banop: [136 163 146 166 126  81 136 170 103  91]
Gopu: [146 142 144 109 169 144  86 136  96 144]
dubor: [146 120 132  79 173 169  78 119 120 179]
[136 163 146 166 126  81 136 170 103  91] : banop
[146 120 132  79 173 169  78 119 120 179] : dubor
[146 142 144 109 169 144  86 136  96 144] : Gopu

vip: [126 132 145 128 134 122 138 125 116 133 135 136 136  86  95  98 107  84
 120 107 133 141  95  94]
pag: [116 143 149  80 130 113 145 104  80 146  90 145 112 103 118 127 123 121
  90  87 133 139 138 125]
Zeza: [126 132 145 128 134 122 138 125 116 133 135 136 136  86  95  98 107  84
 120 107 128 134  97 101]
[116 143 149  80 130 113 145 104  80 146  90 145 112 103 118 127 123 121
  90  87 133 139 138 125] : pag
[126 132 145 128 134 122 138 125 116 133 135 136 136  86  95  98 107  84
 120 107 133 141  95  94] : vip

Sofes: [ 82 117 156 108]
lopom: [ 78 157 166 125]
zef: [144 117 107 126]
Vun: [131 105 139 108]
sus: [139 150 112 165]
[144 117 107 126] : zef
[ 82 117 156 108] : Sofes
[ 78 157 166 125] : lopom

ziba: [127  96 109  83 133 161 115 107 159 181]
Pup: [160 152 157 132 140 116 119 152 126 126]
midom: [124  95 109  86 131 166 116 102 156 176]
duf: [143 150 146 129 156 130  98 150  96 129]
lak: [ 88 125  93 155  95  99 153 126 122 106]
belor: [148 151 144 123 153 122 102 145  99 129]
Gofos: [ 95 121  95 154 102 106 152 124 126 109]
zatu: [158 151 154 134 140 108 115 160 123 122]
Vikin: [ 91 118  99 156 104 106 145 127 121 112]
dul: [112 127 114 138 119 128 128 127 119 123]
bise: [158 145 151 121 138 124 128 145 136 125]
buf: [149 153 147 130 143 113 119 158 123 123]
[158 145 151 121 138 124 128 145 136 125] : bise
[158 151 154 134 140 108 115 160 123 122] : zatu

Papip: [103 117 121 102 117  91 105 134 115]
golo: [124 172 147 129 130 164 178 105 135]
runek: [124 172 147 129 130 164 186 105 135]
dek: [127 162 153  82 122  80 123 186 136]
[127 162 153  82 122  80 123 186 136] : dek
[124 172 147 129 130 164 186 105 135] : runek
[103 117 121 102 117  91 105 134 115] : Papip

peza: [163 125 111 169 114 164 147]
pepu: [132 127 129  95 129  90 170]
Simig: [ 95 144 165 118 153 127  95]
loke: [171 126  88 175 102 161 151]
ruku: [132 127 130  94 131  90 168]
[171 126  88 175 102 161 151] : loke
[163 125 111 169 114 164 147] : peza
[132 127 130  94 131  90 168] : ruku
[ 95 144 165 118 153 127  95] : Simig

nugov: [ 89 130  96 147 165  75 157  91 187 110  91 172  67 166 130 107 177 154]
fuf: [116 159  91 131 101 146 171  76 154  95 177 104 104 170  67 167 133 108]
Gasa: [116 159  91 131 101 146 171  76 154  95 177 104 104 170  67 167 133 175]
[116 159  91 131 101 146 171  76 154  95 177 104 104 170  67 167 133 108] : fuf
[116 159  91 131 101 146 171  76 154  95 177 104 104 170  67 167 133 175] : Gasa
[ 89 130  96 147 165  75 157  91 187 110  91 172  67 166 130 107 177 154] : nugov

lafel: [140 150 125 102 149 158]
bog: [127 165 148 109 152 169]
Lebo: [126 155 162 175 129 130]
fof: [140 150 125 102 153 169]
mato: [117 175 183 152 147 166]
Sel: [127  89 118 134 111  99]
dofis: [117 139 150 159 121 122]
kemu: [128 156 161 175 129 130]
Tumu: [143 149 122 102 150 157]
[127  89 118 134 111  99] : Sel
[126 155 162 175 129 130] : Lebo

guzuv: [149 137 121 174 131  79 142  69 130]
Denu: [ 96 106  84 130 168 112 100 156 179]
ven: [152 149 122 160 127 104 144  92 125]
zoti: [ 91 108  87 144 167 115 106 161 183]
buri: [158 151 133 145 118 120 160 122 125]
fegib: [152 147 129 163 123 101 153  93 129]
fesef: [ 96 112  89 133 167 109  99 154 176]
sotuv: [154 148 126 161 118  99 154  98 122]
[ 91 108  87 144 167 115 106 161 183] : zoti
[154 148 126 161 118  99 154  98 122] : sotuv
[ 96 106  84 130 168 112 100 156 179] : Denu
[152 149 122 160 127 104 144  92 125] : ven
[158 151 133 145 118 120 160 122 125] : buri

depam: [149 165  81 150 114]
peg: [149 154  68 140 126]
Fumeb: [149 156  88 144 128]
Kon: [149 154  68 140 128]
divo: [149 132  94 124 150]
[149 156  88 144 128] : Fumeb
[149 165  81 150 114] : depam

telas: [133 149 121 128 170 130 140 132]
fatak: [164 121 163 159 123 138 128 139]
mubu: [129 152 122 128 174 129 139 130]
domet: [164 135 123 133 141 138 139 143]
vene: [123 125 133 121 129 127 126 126]
vitog: [145 121 143 138 122 130 124 131]
lafor: [165 121 168 165 124 139 128 138]
rig: [125 152 122 134 166 130 140 130]
lovu: [167 121 171 165 124 140 128 140]
kogu: [136 149 121 130 168 131 141 134]
[164 121 163 159 123 138 128 139] : fatak
[123 125 133 121 129 127 126 126] : vene
[136 149 121 130 168 131 141 134] : kogu
[133 149 121 128 170 130 140 132] : telas
[145 121 143 138 122 130 124 131] : vitog
[125 152 122 134 166 130 140 130] : rig

Pota: [124 112 120 142 103 131 107 134 146 123 119 148 112 118 122 118 119 121
 118 131 110 121]
Gon: [141  91 108 131 100 133 125 130 119 117 146 115 133 130 152 157 115 106
 138 121 127 140]
rap: [137 128 130 123 132 130 137 144 134 118 133 133 128 136 130 119 132 123
 124 106 120 137]
ribi: [117 135 121 134 127 140 106 135 138 123 108 139 115 125 123 109 132 136
 116 126 134 112]
fetu: [130 145 111 140 131 130 139 134 117 140 140 136 124 115 131 132 125 127
 116 117 117 130]
vak: [148 118 124 129 132 128 140 176 115 115 135 114 126 162 125 130 119 121
 116 122 130 124]
fiv: [129 132 126 126 150 116 120 111 151 131 135 137 137 131 111 131 128 137
 114 138 136 128]
zel: [117 133 122 138 112 141 108 136 147 135 111 122 136 121 130 122 125 134
 107 143 123 119]
lom: [113 120 132 148 136 126 134 120 118 143 140 149 116 133 139 112 131 128
 136 127 135 124]
[129 132 126 126 150 116 120 111 151 131 135 137 137 131 111 131 128 137
 114 138 136 128] : fiv
[130 145 111 140 131 130 139 134 117 140 140 136 124 115 131 132 125 127
 116 117 117 130] : fetu
[137 128 130 123 132 130 137 144 134 118 133 133 128 136 130 119 132 123
 124 106 120 137] : rap
[113 120 132 148 136 126 134 120 118 143 140 149 116 133 139 112 131 128
 136 127 135 124] : lom

